A small network was trained on invented records. Each row is its activation on one of them, seen along a few directions.
Here are examples, each followed by its value of one field, U.
The word absent means that the record has no U.
Other fields move the rows too, some of them a lot.
In the rows, zero is written as 500.
Strong random noise was added to every row along 6 fixed directions; ignore it. To show where, here is one row again and again, with new noise each time:
[615 661 548 402 515 578 417 516 583 568 481 526 660 458 554 494 357 244
 483 577 738 285 418 361  85 398 593 568 525 472]
[536 352 509 416 620 536 626 489 506 489 581 403 535 488 583 508 413 543
 437 641 393 373 491 451 366 509 650 606 530 479]
[612 605 387 578 434 793 264 830 595 469 600 741 483 456 340 271 871 850
 316 345 510 628 503 215 493 422 362 622 151 252]
[246 341 482 537 477 296 658 364 430 546 456 345 356 546 615 568 449 553
 728 606 327 528 634 799 706 699 561 348 548 530]
[705 443 556 320 593 531 515 546 636 442 596 617 505 408 358 578 557 497
 349 398 564 437 419 392 398 437 516 596 542 586]
[424 789 468 488 230 384 244 533 593 655 312 700 448 402 384 495 569 257
 784 353 871 423 597 569 294 485 475 241 466 426]
[590 609 694 467 653 567 498 454 572 491 584 518 736 526 553 428 463 327
 436 556 608 390 334 370 308 462 443 658 437 546]
[565 670 476 440 440 574 378 555 574 583 446 543 577 460 538 497 405 314
 518 544 724 352 473 411 166 424 569 508 496 437]

[546 414 724 518 660 427 578 437 524 379 605 578 563 497 322 470 688 590
 424 343 395 603 405 496 775 534 322 568 458 621] -> u5
[573 496 598 329 414 398 511 503 615 526 480 667 505 332 384 586 508 336
 641 486 717 351 586 545 185 459 667 440 555 537] -> u6
[509 355 494 478 555 491 607 503 457 452 549 428 421 486 496 594 496 628
 423 531 343 550 549 576 646 526 529 519 574 538] -> u1
[507 500 357 608 608 699 560 501 387 480 506 189 475 714 754 650 217 547
 177 649 295 676 366 589 748 527 375 668 636 597] -> u4
[601 593 878 449 713 377 482 329 538 517 577 615 836 447 341 338 574 201
 516 372 642 243 313 283 333 414 419 558 538 566] -> u8
[601 429 654 451 716 548 630 450 578 416 634 455 582 581 534 614 459 499
 292 514 407 583 321 554 620 534 390 705 537 701] -> u9
[687 367 538 296 572 485 583 531 645 422 557 593 457 398 372 654 482 495
 404 445 551 437 460 485 355 442 623 579 594 621] -> u3
[549 444 370 515 497 564 426 587 445 526 466 480 447 473 394 440 525 621
 377 411 415 429 519 343 497 422 561 487 561 360] -> u7
[703 329 583 187 452 247 574 453 647 405 531 765 288 251 115 773 657 449
 523 196 622 483 588 606 564 461 556 348 751 750] -> u1
[308 407 450 642 560 555 575 459 315 610 489 250 609 586 737 311 350 555
 554 769 277 321 569 448 367 533 685 541 490 269] -> u8
[402 695 353 627 364 588 391 531 460 596 367 417 469 584 654 547 372 448
 545 559 559 592 524 619 486 509 448 427 492 419] -> absent
[566 718 613 505 461 458 313 475 500 571 441 648 654 432 340 379 571 251
 537 334 742 351 444 312 350 384 417 421 533 465] -> u4
[400 429 711 528 617 342 574 353 440 542 488 481 696 456 463 303 511 390
 707 548 464 227 516 403 310 491 653 463 499 393] -> u2
[565 236 527 254 431 303 608 526 582 499 527 680 365 227 255 558 636 565
 671 436 532 278 718 496 261 481 826 367 586 452] -> u6
[560 606 439 545 561 655 468 532 499 500 463 371 572 611 642 554 294 413
 346 597 535 516 368 448 424 441 480 623 532 527] -> u2
[716 531 206 467 492 820 396 703 499 481 509 426 449 546 565 543 352 610
 131 529 481 529 412 262 368 341 553 675 556 420] -> u7
[606 289 537 469 688 554 645 521 480 367 631 437 489 505 435 512 559 712
 283 480 279 555 439 402 705 506 477 641 506 551] -> u5
[623 598 584 425 504 494 405 506 556 543 486 648 633 368 354 419 562 376
 536 389 665 303 480 315 213 367 564 467 510 402] -> absent
[533 420 389 493 556 700 610 572 517 449 573 371 528 580 746 518 347 629
 391 762 386 533 473 478 337 500 634 703 404 456] -> u3
[473 631 643 639 706 738 580 464 497 459 636 318 774 737 862 427 338 441
 337 790 428 612 271 498 481 561 326 825 316 571] -> u9

Here are new rows. What is U for each?
[556 403 442 441 490 395 472 497 489 490 467 565 379 437 277 532 592 547
 455 281 466 477 518 441 637 465 508 394 634 524] -> u7
[687 330 215 376 381 665 474 771 561 389 588 628 197 372 360 627 685 922
 279 391 385 693 635 459 631 435 542 527 461 444] -> u1
[474 368 571 530 608 531 608 522 523 429 603 506 537 520 512 412 612 682
 492 559 345 528 500 468 548 555 533 607 355 466] -> u3
[604 549 401 386 374 491 442 563 569 484 440 574 322 428 405 745 466 450
 440 393 636 600 549 628 548 465 467 416 643 625] -> u1
[582 709 888 381 563 237 535 226 631 433 516 662 655 481 416 689 495  45
 644 343 819 567 319 705 598 527 223 436 611 923] -> u1
[451 596 590 566 482 527 487 477 462 530 479 498 666 503 585 363 455 378
 610 627 589 400 509 427 276 472 559 530 412 415] -> u5
[395 479 434 559 474 497 480 469 334 614 433 358 580 481 593 337 381 441
 589 647 450 252 602 369 289 457 689 431 565 280] -> u4
[495 595 529 656 573 756 466 631 506 460 592 441 614 618 653 398 538 663
 334 630 415 657 415 459 555 522 350 720 260 420] -> u6
[705 852 583 518 605 708 348 502 607 471 534 505 682 664 590 613 359 219
 181 428 738 663 152 431 551 423 133 708 513 744] -> u8
[489 539 516 459 451 508 493 531 555 546 471 545 578 445 557 448 451 412
 643 623 624 344 553 454 154 468 685 504 427 405] -> u3
